Each row below holds a small network's activations on one input, seen along a few directions.
Each table varies a few parts of the input and shows all the possible inputs, shuffled.
Descriptions start from the smaller parts, as in this example, which fits no table here: one of 4 places along a line, together with either a single point or one of 11 places along a line or (one of 3 separate values, together with one of 5 places around a ring).
Shared parts are said once, and a part with two or three values counts as separate values.

Other details of the inputs shift rows strongly along two fixed directions, in all tables alike. That doesn't count.

Table:
r1: [ 15  11  -9  65 -12  32   4 -23 -11  35 -22]
r2: [ -6  12 -12  10  -8 -19   3   9  45 -54  -6]
r3: [ -4 -21 -43  81  10  -4  -7 -42  47  22 -44]
r4: [ -2 -12  29 -27  -1 -10 -16  36 -42  39  18]
r5: [  0  -4  25 -49  -2  14 -10  13 -42  24  22]
r6: [-10   8   6  -1   6 -19  13  14  34 -41  -9]
r7: [  7  -1   5 -35 -15   7 -11   8 -33  12  21]
r8: [ -3   6  -1  64  -3  26  -6 -29   2  48 -40]
r9: [  3 -15  30 -34   5   0  -8  29 -52  48  22]
r10: [ -9  -7  29 -24   1  -5 -17  22 -30  32   4]
r11: [ -3  12  47 -53  -3   8  -4  33 -44  13  17]
r12: [  9  -1   4 -17 -22   3 -28  10 -32  21  17]
r13: [ 15   4   3  -6 -16  17   7  14 -38  18  21]
r14: [  6  -4  -8  74  -4  19   0 -17  -5  56 -26]
r15: [ 17   5   3   2 -23   7  -9  23 -37  16  26]
r16: [ -5  -5  37 -53   4  -1 -14  28 -44  27  18]
r17: [-25  31 -26 -32  53 -40  11 -46  42 -70  30]
r18: [ -6   0 -22  50  19  27  18 -59  41   1 -48]
r19: [ -2  10  -2 -24   2  -3  21   3  31 -61   8]
r20: [ -8   3  13  51  12  22   3 -25  -2  50 -44]
r21: [ -2  10 -16 -30  -5 -10   9  -7  35 -65   4]
r22: [ 11 -15 -26  44   0  23   3 -32 -12  48 -17]
r23: [ -3  -8   0 -27  12 -27  15  21  28 -48  11]
r24: [  1  -5 -14 -19   7 -12  19   3  30 -49  12]
r25: [ 12  17  14 -18 -18  18  11  19 -31  -5  20]
r26: [ -5   9   9 -24   9 -15  21  16  31 -56   0]
r27: [ -9  -9  -8   5  12 -31  11  13  41 -39  -7]
r28: [  5 -13 -39  -1  -8 -26 -13  -5  31 -37   8]
r29: [-13  -8 -25  -6  -3 -33 -18  -3  51 -45  -8]
r30: [  4 -21 -19  48  15  25   8 -41  -2  52 -25]
r31: [ 10  14  14 -17 -24  10 -16  13 -31   7  16]
Each input here is: either a single point or (one of 5 places around a ring, together with one of 6 places around a ring).
Change only the place on the ring of 5 in r21. List by row number the other rows that result.
Answer: r7, r13, r22, r25
Change only the place on the ring of 5 in r31. List by row number the other rows that result.
Answer: r1, r12, r15, r28

Table:
r32: [ -3   3   7 -19  -1  -6  -1  11   1 -13  10]
r33: [  0   6   4  12   4  11   2  -8 -14  20  -4]
r34: [ -5 -11 -36  42  17  -3   9 -43  51 -15 -35]
r35: [  0  -1   2   9   4   8   0 -10 -12  23  -2]
r36: [ 1  3  7 12  3  8 -2 -6 -9 20 -6]
r37: [  2   1   2   9  -2  12  -3  -9 -11  20  -6]
r38: [  7  -7  -6  17  -5   6 -12   1 -11  22  -1]
r39: [ -2   2   4 -23  -5  -5  -3  10   0 -16  13]
r40: [ -1   0   4  10   5   7  -1  -9 -10  23  -5]
r41: [ -7  -1 -25  38  15  -1   6 -35  40 -10 -28]
r42: [  2   3   3  12   1  11   1  -8 -13  20  -3]
r43: [  9  -8  -6  17 -10   5  -8   1 -12  21   1]
r44: [  0   2   2  10  -1   9  -4  -9 -10  19  -3]
r45: [ -2   2   2   9   6   6  -1 -10 -10  21  -4]
r46: [ -4   0   6 -22   4 -10   3  11   1 -14  11]
r47: [ -3   4   6 -19   1  -7   4  11   2 -18  10]
r48: [  1   3   7 -21  -1  -5   5  12  -1 -19   9]
r49: [ -1   5   8 -15   1  -5   2  10  -4 -11   9]
r50: [ -3  -1   3 -26  -1  -8  -2  10   0 -15  14]
r51: [ -1   2   5  10   6   7   2  -7 -12  21  -3]
r52: [  1   5   6  13   1  10   0  -6 -11  19  -5]
r53: [ -7  -5 -21   8  16 -17  12 -15  48 -39 -14]
r54: [ -2 -16 -50  41   2 -20  10 -27  79 -55 -28]
r55: [ 10  -3  -6  22 -17   5  -9   4 -11  18  -2]
r56: [ -2   4   9 -16   0  -4  -1  11   0 -11   8]
r57: [ -3   1   8 -22   2  -9   0  13   1 -13  11]
r58: [  2   5   8  13   1  10   0  -4 -11  18  -5]
r59: [ -1   4   3 -22  -6  -5  -1  12   2 -21  13]
r60: [ -1   3   3  10   7   8   2  -9 -12  21  -4]
r61: [ -1  -2   3 -30  -2  -8  -1  12   0 -18  13]
r62: [ 10  -5  -5  21 -14   6  -7   1 -11  19   0]
r63: [  1   1   6  12   6   7   2  -7 -10  22  -5]
r64: [ -2   3   4 -21  -3  -5   2  10  -1 -17  13]
r65: [  1   4   7 -20  -4  -3   2  12  -1 -18   8]
r66: [  1   1   3 -24  -3  -5   4  12   1 -22  10]
r67: [  2   1   4  12   1  10  -2  -8 -11  20  -7]
r68: [  8 -11  -5  17 -10   8  -4   3 -10  22   0]
r69: [ -1   2   7 -21  -2  -5  -1  12   0 -15   8]
r70: [ -5 -16  -7  -2  -6 -18  -9  14  21 -14  -9]
r71: [  4   3   2  11  -3  13   0  -8 -12  18  -7]
r72: [  3  -4 -15   6 -15 -10  -4  11  14 -13  -1]
r73: [  0   7   4  13   2  11   0  -7 -12  18  -4]
r74: [ -5   3   5 -20   4  -7   2   8  -1 -12  11]
r75: [  2   5   4  12  -3  12  -3  -8 -13  20  -2]
r76: [  4   2   6  11   2  10   3  -6 -13  18  -6]
r77: [ -1   4   8 -17   1  -6   4  12   0 -16   9]
r78: [  3  -1   4  10   5   8   2  -8 -11  21  -6]
r79: [  4   4   7  12  -1  12   0  -5 -14  20  -6]
r80: [  4  -9 -12   0  -6  -7  -6  10  11 -13   5]
r81: [  5  -6 -13   6 -16  -9  -3  11  15 -18   1]
r82: [ -1   6   9 -15  -1  -4   2  12   1 -16   8]
r83: [ -3   8   6 -13  -1  -1   1   8  -2 -11   8]
r84: [ -4   0   7 -21   2  -8   0  10  -1 -10  11]
r85: [ -1   3   6  11   2   9  -2  -7 -11  21  -4]
r86: [ -5   3   5 -20   3  -6  -1   8  -3  -9  11]
r87: [ -6  -8 -25   8  15 -17  13 -18  52 -45 -16]
r88: [ -1   1   4 -25  -5  -4  -1  11   0 -18  10]
r89: [ -1  -1   7 -26   0  -8   0  13  -2 -14  11]
r90: [ -2   5   6 -17  -2  -6   2  11   3 -18   9]
r91: [  0   4   5  12   4   9   3  -7 -11  19  -4]
r92: [  1   3   4 -22  -6  -2   1  11   0 -20   9]
r93: [  0 -12   2  18  -7  -1 -14   6  -6  27 -14]
r94: [  3  -2   0   8   3   9   2 -10 -11  20  -6]
r95: [ -3  -1   3 -26   0  -9   1  11   0 -17  15]
r96: [ -4   6   6 -17   0  -3  -1   8  -2 -10  10]
r97: [  0   0   6  10   5   6  -1  -7 -10  22  -5]
r98: [ -7  -9 -35  43  18  -4   7 -44  51 -14 -32]
r99: [ -3   6   6 -17   1  -3   3   9  -3 -12  10]
r100: [  4   1   2  10   0  12   2  -8 -14  19  -6]
r101: [  2  -1   4   9   4   7  -1  -7 -10  21  -6]
r102: [  8   0  -8  22 -17   4  -9   5 -12  23  -4]
r103: [  0  -2   2 -28   0  -8   3  11   1 -19  12]
What do these inputs look like to the network?
Answer: one of 2 separate values, together with either a single point or one of 5 places along a line or (one of 5 places around a ring, together with one of 6 places around a ring)
Changing only the choice among 2 separate values turns r62 into r54. The same change can be made to r102. Which row results?
Answer: r72
Change only the place on the ring of 5 in r86. List by row number the other rows that result.
Answer: r74, r83, r96, r99
Change only the place on the ring of 5 in r94. List by row number the other rows that result.
Answer: r34, r37, r71, r100
Change only the choice among 2 separate values in r86. List by row number the other rows that result.
Answer: r45
Change only the choice among 2 separate values in r46. List by row number the other rows that result.
Answer: r51
A walk changes only the place on the ring of 6. It starts at r69 and steps to r88. List the rest of the walk in order.
Answer: r39, r96, r32, r56
